[-47  -7  24 -51  18 -11  26  -9  33 -20   1  12]  Y
[-36  17 -38 -11  21  25  15 -45  21  19  31 -30]  A
[  1  -6 -36   8  18   4  16 -10  14   4   7  -7]  J
[ -7  24 -51   3 -11  19 -29 -29  -7  -9   4  21]  E
has: [ -6 -36   8  18   4] => yes
then: [ -7  24 -51  18 -11] => [26 -9]
then: [-36   8] => [18  4]
then: [ 19 -29 -29  -7  -9] => [ 4 21]
common Y A:  => [-11]
then: [ 17 -38 -11  21  25  15 -45  21] => [19 31]

[ -3  35 -34  10 -15  -7  10]  F
[ 42   4  -4  10 -15 -13  10]  G
[ 35 -34  -3   1  16 -26   2]  M
[ 35 -34  -3   1   0 -26   2]  R
has: [ -3 -34  35] => no
asked: [ 35 -34  -3   1  16 -26   2] => M

[  2  34  -5  43   0  25   1 -41] = P
[-49  17   3  34  -5  15   2 -28] = S
[ -7  28  24  24 -18 -18  16  -4] = K
[-41  24  12  27 -10   3   6 -16] = C
has: [-49  17] => yes
then: [ 3 34] => [-5 15]
has: [34 -4] => no

[-6  7 -4  9 15  3 -9]  W
[  6 -22  14 -13 -50   2   2]  T
[ -6   7  -4   9  15   3 -18]  B
then: [  6 -22  14 -13] => [-50   2]
has: [-4  9 15  3] => yes
asked: [-6  7 -4  9 15  3 -9] => W

[ 40  12   1   9 -36 -12  -1 -27  19 -28]  L
[-18  -6 -21  19 -36  -4  11   1  31  27]  Z
[-19  13 -28 -40   0   9  -7  15  -5   4]  D
asked: [ 40  12   1   9 -36 -12  -1 -27  19 -28] => L
then: [ 19 -36] => [-4 11]
then: [ 13 -28 -40] => [0 9]
has: [ -1 -27  19 -28] => yes
then: [0 9] => [-7 15]

[-10  30   1  14 -10  16  13  -6  29 -11  22 -10   2  -3 -17  -6] = H
[ 12  -9  30  17 -10  10  10  -4  11  -8  19  22   0   0 -18  30] = Q
[ 10 -16   0 -10  17  10  11  30   9  -9  19  17   1  -3  29  -5] = X
then: [ 30  17 -10  10] => [10 -4]
has: [ 10 -16] => yes
asked: [-10  30   1  14 -10  16  13  -6  29 -11  22 -10   2  -3 -17  -6] => H
asked: [ 10 -16   0 -10  17  10  11  30   9  -9  19  17   1  -3  29  -5] => X
then: [-9 30 17] => [-10  10]

[ -1   2   1  38 -15  17   4 -25  -2   0  41 -23  -6 -13  12  -5  12  12
 -25  -3   9  -3 -19  27   3   9  -5 -33  -2] = V
[ -1   2   1  38 -15  17   4 -25  -2   0  41 -23  -6 -13  12  -5  12  12
 -25  -3   9  -3 -19  27   3   9  -5 -33  -1] = N
[ 12  -5  12  12 -26  -3   9  -3 -19  27   3  12 -23  12 -13  -6  -5  12
 -25  -3   9  -3 -19  27   3 -10  -5 -33  -1] = U
then: [ 27   3  12 -23  12 -13  -6  -5  12 -25] => [-3  9]
has: [ 9 -3] => yes
asked: [ -1   2   1  38 -15  17   4 -25  -2   0  41 -23  -6 -13  12  -5  12  12
 -25  -3   9  -3 -19  27   3   9  -5 -33  -1] => N
asked: [ -1   2   1  38 -15  17   4 -25  -2   0  41 -23  -6 -13  12  -5  12  12
 -25  -3   9  -3 -19  27   3   9  -5 -33  -2] => V
has: [ -6 -23] => no
has: [26  3] => no

[ 30 -38 -32 -36 -12 -18  29  24   9 -17 -28 -38   4 -27  23 -22]  Pake
[  2  17 -33   6  30 -38 -34 -36 -12 -18  29  24  -2  31   5   2]  Lige
[  4  12  32 -20  -7  28 -23  13   0   5  -6  18 -20  -3   7   3]  der
has: [-34 -35] => no
then: [ 30 -38 -34 -36 -12 -18  29  24] => [-2 31]
has: [ -6  18 -20  -3   7] => yes

[  4   3  -4   0   1   4   0  -1  -2  -2  -2 -13   2   3  -6   2   4  -2
  -2   1   0 -19] -> Suz
[  5   0   9  -1   1  -2  14   7  40  11  -1 -17   3   4  -5  -8   0  -1
  -3  -4   0   6] -> peb
[ -4   1  -4   1  -1  -4   1  -1 -23   4  -3 -13  -7  -1  -5   6   3  -4
   0 -10   1   1] -> Netut
[ -2   0  -8  -9   0   4   1  -3 -17  -3   0   4  -3   1   9  -3   5   4
  -7  -5   0   2] -> dag
[ -2   0  -8  -9   0   4   1  -3 -17  -3   0   4  -3   1   9  -3   5  -2
  -2  -3  -1  -7] -> Namu
[ 14   7 -16 -14   0   3  -3  -1  29  -6   1 -11   2  -5   0   5  -1   4
   4   6   1  23] -> fegal
[  4   1  -3  -3   3  11   4   4 -11 -10  -2  17   3  -2   5  -6   0  -2
  -1  13   0   8] -> Mide
[  9 -13  -6   0  -2   5   4   3 -10 -11   1   1   2  -3  -4  -1   1  11
  -3  -2  -1  -4] -> Tof
[ -4  -3   6 -15  -3  -6  -7   4  14  13   1 -10   2   1   0   4   2   0
   5   3  -1   9] -> loz
[  5   0   9  -1   1  -2  14   7  40  11  -1 -17  -2  -3   1  -7  -2  -3
   3  -9   1  -4] -> supa
asked: [ 14   7 -16 -14   0   3  -3  -1  29  -6   1 -11   2  -5   0   5  -1   4
   4   6   1  23] => fegal
has: [ 0 -1 -2 -2 -2] => yes
then: [-11 -10] => [-2 17]
asked: [ -2   0  -8  -9   0   4   1  -3 -17  -3   0   4  -3   1   9  -3   5  -2
  -2  -3  -1  -7] => Namu

[-30 -33  16  -7 -10] = Numi
[-47   2  20  -2   6] = Pomog
[  8 -20  42 -48   7] = tez
[-15 -32  -9 -35  23] = Pove
[  1  25  33  39 -32] = Tiviv
[-24   6  14   7 -26] = duguf
[-29  38 -17  -8 -49] = firab
[-27  17 -35  -3   4] = Luzo
[17  1 43 27 23] = dor
[-24 -21 -15 -26  17] = fuv
has: [  8 -20  42 -48   7] => yes
common Pove Tiviv:  => [-32]

[22 46 27 37 39 32 14] = fizab
[25 42 51 48 23 26 38] = mubaz
[38 31 28 24 31 28 50] = dib
[25 51 42 30 25 28 39] = segit
common segit dib:  => [28]
then: [25 42 51] => [48 23]

[ -8  -8  -3  -1 -17  -4  -6  -4  16  -9  16  -6 -20 -27  -2 -10   7 -10
   1  11 -12  22  -4 -15  12  10  -9  -3 -46 -14 -17 -10   9   8  11   5
  -1   2  -9  18  12  -7 -12  20 -16   9] : reb
[ 13  -3  -4  -7   0  -1 -11  -9  -4 -11   9  -6  -2   3  -2   4  -8  -8
  -4   0  12   3  -9   4  -5   3   5  -2  -5  -1  11 -17 -10   5 -14   8
   9   1   5   3  -3   4  -1   9  -5   3] : Neb
[ -8  -8  -3  -1 -17  -4  -6  -4  16  -9  16  -6 -20  -8  -2 -10   7 -10
   1  11 -12  22  -4 -15  12  10  -9  -3 -46 -14 -17 -10   9   8  11   5
  -1   2  -9  18  12  -7 -12  20 -16   9] : rirof
has: [16 -9] => yes
has: [ 9 -5] => yes
asked: [ -8  -8  -3  -1 -17  -4  -6  -4  16  -9  16  -6 -20 -27  -2 -10   7 -10
   1  11 -12  22  -4 -15  12  10  -9  -3 -46 -14 -17 -10   9   8  11   5
  -1   2  -9  18  12  -7 -12  20 -16   9] => reb
has: [ 3 -5  9 -1  4] => no
then: [-2  3 -2  4 -8] => [-8 -4]

[  4 -23  -4 -31  25  -8  -1 -13  52  -5]  duzil
[  9   0  -6  18 -13 -12  -5  22  -1  27]  mina
[  9   0  -6  -1 -13 -12 -10 -18   2 -29]  Difu
asked: [  9   0  -6  -1 -13 -12 -10 -18   2 -29] => Difu
has: [-13  18] => no
asked: [  4 -23  -4 -31  25  -8  -1 -13  52  -5] => duzil

[  1   0  14 -13   0   1   0] = rof
[  0   1   0   0   1   1 -13] = Dov
[ 3  2 11  0  0 -1  1] = mul
asked: [  1   0  14 -13   0   1   0] => rof
has: [ 0  0 11  2  3] => no
then: [ 0 14] => [-13   0]
has: [1 0 0 1] => yes

[ 14  -8 -23  -2   2  25 -18 -30  18   7  43 -23] : Nipuz
[ -7  16   6 -16  -2 -27  17  12 -22 -14  21 -14] : pil
[ 19   1   3  -9 -10  22 -15  32  14   2 -13   6] : puvo
[ 14  -8 -23  -2   2  25  -3 -30 -12  15 -19  -8] : Nudu
[ 18  -6  -1  -3 -22 -19 -28 -18  21  -4   1  18] : fim
[  6  10 -18  16   1  24  26  -6 -14 -25 -46   1] : veker
[ 22 -16 -19 -13 -18 -16  10  33   4 -10 -35  -7] : vora
common Nipuz pil:  => [-2]
has: [-16  11  33   4 -10] => no
then: [ -1  -3 -22] => [-19 -28]
common Nudu vora:  => [-19]

[  5  -5  40   4 -30 -14   5] : zin
[-27 -35  24 -14 -14 -11 -21] : sadu
[-25   0   7 -19 -33 -22 -31] : bezen
[-10  -2 -14 -30 -35 -38  16] : Vosu
[ -5 -13   8  -9  17  33 -10] : Gezo
[-10   4  40  -5 -30 -12 -19] : kure
[22 17 14 -1 21 -8 -2] : Sidu
then: [-1 21] => [-8 -2]
common Gezo Sidu:  => [17]
common zin sadu:  => [-14]
has: [-13  -5] => no
then: [ -5  40   4 -30] => [-14   5]
common bezen kure:  => [-19]
then: [  4  40  -5 -30] => [-12 -19]

[  7   3  -4   0 -40]  sog
[ 7  3  3 25  0]  fula
[-16   0  30 -18  31]  tib
[  7   3  -4 -27 -40]  dume
[ 31  -1   1  29 -22]  Gegep
asked: [  7   3  -4 -27 -40] => dume
common Gegep tib:  => [31]
asked: [ 7  3  3 25  0] => fula
common sog tib:  => [0]

[-39 -17 -17  -1  18   3  -1  -7   6 -29  28  33   5  15  35   0] = rebo
[ 38  -9  24  17   4 -29  -1  21   2  13  28  -4 -47 -12   0 -23] = rezig
[-36 -14 -21  17  23   1  14  -8  16 -24  37  35 -11  18  24  -6] = vum
[  2 -20 -19  45  23 -16   1   4  15  -6  32  23 -37   4  15 -17] = zegad
[ 17  24  -2  33  -2  -1 -33  -7  22  25   3  -9 -27   3 -49  -6] = kig
[-11 -24   0 -32  -1   3  30   7 -24 -24 -15   2  -2  -8  45  10] = sav
then: [24 -2 33] => [-2 -1]
asked: [-36 -14 -21  17  23   1  14  -8  16 -24  37  35 -11  18  24  -6] => vum
has: [ 24  17   4 -29  -1] => yes
has: [  3 -27  -9   3] => no

[ 40  -8  -8  -9  12 -12] = nuku
[ 11  -7  -9  30 -20  -7] = Mit
[11  8 14  4 13 -8] = tal
[ 15  16   6 -16 -12  -8] = kuro
[ 16  -7   4   4  15 -10] = Vopa
[  5 -25  23  -5  13  15] = Famif
[  1  -3  18 -28  -9   3] = rorak
[-24  17  -8   1  -9  16] = ruri
[-10  -6 -13 -18   7  10] = zazup
[ -8  40  14   4 -13 -19] = terag
then: [11 -7] => [-9 30]
then: [40 -8] => [-8 -9]
common rorak Mit:  => [-9]
common Vopa terag:  => [4]
then: [  5 -25  23] => [-5 13]

[-10 -15  -8 -43 -44] = mebu
[-10  -8  -8  -7 -10] = big
[-10  -9 -15  -7  -9] = Sufes
then: [-15  -8] => [-43 -44]
asked: [-10  -9 -15  -7  -9] => Sufes
has: [ -9  -8  -8  -7 -10] => no
asked: [-10 -15  -8 -43 -44] => mebu
asked: [-10  -8  -8  -7 -10] => big

[ -1 -34 -34  -6  15  -4  50   7  36 -26   8  17   5 -28 -11 -32 -26  -4
 -13 -23  26] -> nemi
[-18  12   6  20  28  22  -4  21 -14   6  -3   3 -14   1   5 -24   9  18
  24  -1 -25] -> viven
[ 29   7  15  39 -10  40 -23  16   3  -8 -13 -17  -6   2 -21   4  -7  38
  31 -10   0] -> muku
[-24 -12 -16   0  41   2  -5  20 -26 -14 -19 -25  35 -15 -16  -5 -13  -3
  12 -22 -32] -> ditev
[ 10  17  16  36  14  39 -32  33  -8   4 -18 -24  28   9 -17  -6   6  33
  38   5  -9] -> sokev
[-32 -18 -27 -10  19  -3 -15   3  15 -15  26  21  30 -13 -19 -18 -12 -11
   7  -2   3] -> zomu
[ -4  24  36  50  15  -6  -4   7 -34  22 -21 -12   2  23  31 -24  18   6
  -5  21  22] -> dezif
then: [-18  12   6  20] => [28 22]
asked: [ 10  17  16  36  14  39 -32  33  -8   4 -18 -24  28   9 -17  -6   6  33
  38   5  -9] => sokev
then: [-34  -6  15  -4  50   7  36] => [-26   8]

[ -1  29   7  15  -5 -11 -10  -1] = fiv
[ 14   7  -3  -4  -5  -3  -3 -20] = morok
[ 14  13  -3 -30   7 -11  -3 -20] = zabi
asked: [ 14   7  -3  -4  -5  -3  -3 -20] => morok
has: [-3 -4 -5 -3 -3] => yes
then: [29  7 15 -5] => [-11 -10]
asked: [ 14  13  -3 -30   7 -11  -3 -20] => zabi
asked: [ -1  29   7  15  -5 -11 -10  -1] => fiv

[-14 -24 -11 -20  -9  29 -22 -13   5]  dus
[ -3 -20  -5  -8 -11 -27  -7   7   6]  Tif
[  7  -2  -2   1   2 -11  -5 -11  -5]  riz
[ -2 -21 -10  -9  -5 -22 -11  16  27]  bodov
[-10  -2 -21  11  21 -20  14 -13 -29]  duzi
[ 12  14  14  19   2 -16  22  11  -5]  pusog
[  3 -22  -3  -2 -22  38  -3   9   6]  toleg
[-11  -4  -5 -11  -4  12 -10 -10   0]  muzi
[-10  25  13   7  30  21   5  -9 -40]  meza
then: [ -2 -21 -10] => [-9 -5]
has: [ 19   2 -16] => yes

[-28  -3   1 -17 -24   2  -6  28  15]  Gafer
[-19  -7 -32  20  15   7  24  -1 -33]  Fupek
[-13 -21 -27  25   3  -1  23   7 -13]  Zeven
[-31  12  20 -32  15   7  -7  23  26]  dur
[-13 -21 -27  25  10  -1  23   7 -13]  det
[-28  -3   1 -17 -24   2  20  23  16]  natab
then: [ -7 -32  20  15   7  24] => [ -1 -33]
then: [10 -1 23] => [  7 -13]
has: [ 12 -31] => no
asked: [-28  -3   1 -17 -24   2  -6  28  15] => Gafer
asked: [-13 -21 -27  25   3  -1  23   7 -13] => Zeven
then: [ -3   1 -17 -24   2  -6] => [28 15]
common det natab:  => [23]

[  3  23 -28  32  -4  21 -15  21   6  27  21  -3] -> vazup
[ -4   3   6   5   6  32 -17  39 -16  33   7  -8] -> fekit
[-16 -15   6   0   5  23 -28   6   3  28   8 -12] -> vem
has: [ 6 21] => no
then: [  5  23 -28   6] => [ 3 28]
then: [-16 -15] => [6 0]
asked: [ -4   3   6   5   6  32 -17  39 -16  33   7  -8] => fekit
asked: [  3  23 -28  32  -4  21 -15  21   6  27  21  -3] => vazup
then: [ 39 -16] => [33  7]

[-19  38 -47 -16]  Kevod
[ 20 -22 -17  -7]  Moza
[-29 -42 -26 -22]  pano
[  8 -34  -6  26]  dalu
[  8 -38  -6  26]  Lif
[  2  -9 -16 -16]  viba
[ 25 -36 -17 -16]  kalum
common Moza kalum:  => [-17]
common viba Kevod:  => [-16]

[-24 -22 -23 -20 -26  26 -26 -22 -23 -21 -14 -20 -19 -22 -24 -21 -25  15
 -10 -21 -21   0 -23] -> sek
[-25 -24 -27 -24 -27   7 -27 -24 -28 -25 -18 -21 -21 -26 -25 -23 -24   2
 -13 -23 -23   8 -25] -> kap
[  8  10   8   6  10 -32  12   7   9   8  -1   1   4  11   7   6   7 -33
 -10   5   8 -33   8] -> butum
[-24 -18 -22 -16 -25  14 -26 -24 -19 -19 -11 -20 -22 -20 -25 -22 -24   6
 -11 -22 -18   1 -26] -> Pabu
[ 25  16  24  18  24 -11  25 -12  16  15  12  20  16  16  21  19  21  -1
   6  20  14 -11  19] -> pedud
[-25 -18 -24 -19 -25  18 -28 -21 -20 -19 -13 -21 -21 -19 -24 -21 -23   9
  -9 -21 -18  19 -22] -> sazu
[ 20  15  19  -2  20 -38  23  17  18  17   6  13  16  16  21  17  20 -29
   1  15  17 -39  20] -> Biva
[ 24  22  23  21  24 -22  29  22  23  -1  14  20  20  22 -13  23  25 -15
  10  19  23 -23  25] -> molaf
[  1  -2  -3  -2   0 -46   5  -3   0   0 -11  -6  -4   1   0  -4 -23 -37
 -22  -5  -1 -45  -1] -> Buf
has: [-21 -13 -20 -19] => no
has: [-21 -18  19] => yes
common sek butum:  => [-10]
then: [-26 -24] => [-19 -19]
asked: [ 25  16  24  18  24 -11  25 -12  16  15  12  20  16  16  21  19  21  -1
   6  20  14 -11  19] => pedud
asked: [ 24  22  23  21  24 -22  29  22  23  -1  14  20  20  22 -13  23  25 -15
  10  19  23 -23  25] => molaf
common butum sek:  => [-10]

